These are the activations of a small neural network, seen along a few directions. Each row is one input.
In each table, some parts of the input vary, and every possible input appears once, in random order.
Descriptions start from the smaller parts, as in this example, which fits no table here: values(3) and (point or ring(11) or (line(4) and ring(5))).
Shared parts are said once, and a part with two or three values counts as separate values.

Table:
R1: [ -1 -10  -8 -12  14 -14  21  -8  10  -5 -26   3]
R2: [ -6  -9  -6 -20 -12  -5  11 -29  -6  17 -10  -8]
R3: [-13   9   5 -11 -15  -1  13 -27 -38  30   5   9]
R4: [ -6  -7 -10 -19  -6  -6  15 -29  -8  21  -5  -8]
R5: [  0  -3 -13   3  16 -17 -10   5  29  -3 -49  14]
R6: [ 20   2  30  43  -5  37 -29  61  -1 -44  79  -5]
R7: [ -3  -4 -12 -15  13 -11  15  -9  14  -5 -28  -4]
R8: [-11  -8 -12 -22  -5   1  14 -29 -10  20  -8 -13]
R9: [ -1   0 -17   4  21 -18  -6   4  27   0 -44  14]
R10: [ 21   7  28  40  -6  40 -34  61   3 -44  78 -14]
R11: [ -9  15   3 -11 -18  -6   9 -27 -32  32   5   4]
R12: [ -6  -2 -19   1  22 -10  -8   5  24  -2 -48  10]
R13: [ 24   5  34  44 -10  32 -37  61   7 -47  73 -10]
R14: [  3  -2 -10 -12  13 -18  16 -10  16  -3 -25   0]
R15: [-10 -14  -8 -20  -3  -1  19 -28 -14  20  -4  -5]
R16: [ -9  12   7 -13 -23  -5   6 -27 -28  29   0   4]
R17: [ -4  -7 -16   4  22 -13  -1   6  21  -1 -46  18]
R18: [ 23   9  29  43  -6  30 -34  61   5 -42  80 -10]
R19: [-15  14   1 -14 -17   1   8 -28 -34  31   2   0]
R20: [  3  -5  -6 -13   7 -17  12 -10  18  -7 -30   0]
The inputs of R6 and R13 match in every part but one. If R3 is changed in the same way as R6 into R13, which row does it become? -> R16
What is each input in this table made of? -> values(4) and (point or line(4))
List by row number the other rows that have the values(4) part in common with R11. -> R4, R9, R14, R18
Which other rows does R15 become when the values(4) part takes its other values? List them by row number. -> R2, R4, R8

Table:
R21: [ -8   3 -20 -25  16 -21  12 -22  17   3 -59   2]
R22: [ 21  24  37  35  -7   8 -14  39 -18 -25  66   9]
R23: [ 23 -18  11  24   5  33  -9  43  16 -44  60 -21]
R24: [ -3 -10 -10 -17   5 -32  10 -21  23   6 -62   8]
R25: [ -3   6 -17 -27   5 -21  19 -37   0  20 -32  -2]
R26: [-17 -14 -19 -17   2  -6  21 -34 -17  30 -34  16]
R27: [-21 -14 -15 -18   7  -9  17 -28 -12  20 -48  16]
R28: [-20  -3 -27 -16  18 -16  17 -21   1  25 -38   4]
R29: [-22 -14 -19 -19   9  -9  18 -29 -11  27 -36  20]
R30: [ 18  20  31  39   4  11 -19  59   1 -43  28  12]
R31: [  4  13  18  22 -33  32 -42  25 -13  -5  58 -17]
R32: [ -3 -10 -14 -17   6 -33  11 -22  24  12 -50  11]
R33: [ 19 -20  17  24  12  31 -12  50  22 -54  40 -21]
R34: [  8   9  12  32 -15  26 -44  28  -8  -1  53  -6]
R35: [  3   4   5  32   0  27 -48  42  13 -11  31   4]
R36: [-15  -3 -27 -14  12 -14  21 -26  -4  28 -37   1]
R37: [  2 -10 -14 -15   0 -30  14 -28  18  14 -49   8]
R38: [-16 -11 -10 -23  -3  -7  22 -42 -30  38 -23  13]
R39: [  0   0   1 -29 -20 -26  20 -39   0  22 -31  -4]
R40: [ 16  -9  26  12 -21  32  -9  28  -1 -41  84 -34]
R41: [ 22  22  29  40  -1  13 -15  50  -5 -34  47  13]
R42: [  8   5   5  36  -7  31 -45  37   5  -9  34  -1]
R43: [  4   4  11  36   0  29 -48  43  12 -19  14  -1]
R44: [-15   0 -19 -19   6 -15  22 -34 -17  37 -25  -4]
R45: [  3  -7  -7 -20  -6 -32  16 -36   5  23 -36   4]
R46: [ 18  20  27  36   6   8 -17  57   2 -35  44  18]
R47: [-18   7 -10 -28  -8  -9  25 -38 -22  36 -20 -11]
R48: [ -9   3 -23 -25  17 -22  13 -24  19   9 -46   6]
R49: [ 21 -15  19  21  -2  28  -9  33   3 -38  79 -25]
R50: [ 15  27  44  26 -23  14 -12  34 -20 -30  70  -1]
R51: [ 17 -19  11  20  12  29 -12  49  23 -46  57 -16]
R52: [-19  -3 -23 -15  17 -16  16 -20   0  20 -50   1]
R53: [-20  -5  -1 -32 -17   0  25 -45 -34  37 -19   7]
R54: [ -4   3 -23 -23  12 -19  17 -30  13  10 -45   2]
R55: [ -7  14  -9 -37  -9 -16  22 -41  -5  18 -27 -10]
The inputs of R33 and R23 match in every part but one. If R52 is changed in the same way as R33 into R23, which row does it become? -> R36
What is each input in this table made of? -> line(5) and (values(3) or line(4))

Table:
R56: [-10 -57 -33 -34  18  22  21 -23  25 -11  -3 -42]
R57: [-17 -21 -36  17  27  10 -37  16  30  17 -60  21]
R58: [-10 -22 -35  -8  15  10 -23  -5  37   5 -37 -10]
R59: [ 14  21   7 -12   9 -42  18  -5  25 -19 -42  19]
R60: [-18 -14 -41  12  34  11 -31  15  32  13 -57   4]
R61: [ 19   4  13 -16   4 -41  35 -12  20 -21 -32   1]
R62: [ 13  17  24  59   1  23 -51  64  -1 -27  34  30]
R63: [-15  -6   5 -38 -31  16  43 -55 -58  35  39 -20]
R64: [-13   5   1 -28 -30   3  28 -52 -52  47  30 -11]
R65: [-27  31   8  14 -24  -2 -26 -17 -53  60 -15  43]
R66: [ 22   0  30  27 -16  23 -19  40   4 -35  64 -21]
R67: [-18  29   6 -12 -35  -1  -9 -36 -47  50   6  11]
R68: [ 17 -18  25   5  -9  35  10  29  -1 -46  88 -37]
R69: [-13  13   9 -16 -40   1  10 -43 -52  48  15  -6]
R70: [ -7 -46 -38 -22  20  11   9 -20  30   1 -12 -31]
R71: [ 21  -8  20  15  -7  23  -2  32   3 -34  78 -26]
R72: [ -7 -38 -30 -12  10  10  -8 -11  32   2 -27 -28]
R73: [ 19  -5   4 -27  14 -40  52 -20  18 -21 -16  -3]
R74: [ 16 -16   9 -38  13 -29  63 -21  12 -33  -7 -14]
R75: [  5  23   4  14  19 -45   5  16  18 -10 -64  50]
R76: [  5  31  -1   8  26 -43  11  15  21 -15 -61  33]
R77: [ 19  16  26  32 -10  23 -36  46   8 -34  54  -3]
R78: [ 14  24  19  53   8  24 -44  64   1 -30  37  13]
R79: [-27  37   3   8 -18  -1 -19 -17 -51  57 -12  26]
The inputs of R66 and R62 match in every part but one. If R61 is changed in the same way as R66 into R62, which row does it become? -> R75
What is each input in this table made of? -> values(4) and line(6)
Which other rows does R59 become when the values(4) part takes its other values? List them by row number. -> R58, R67, R77
A walk changes only the line(6) part. It starts at R57 and steps to R60. List the rest of the walk in order. -> R58, R72, R70, R56
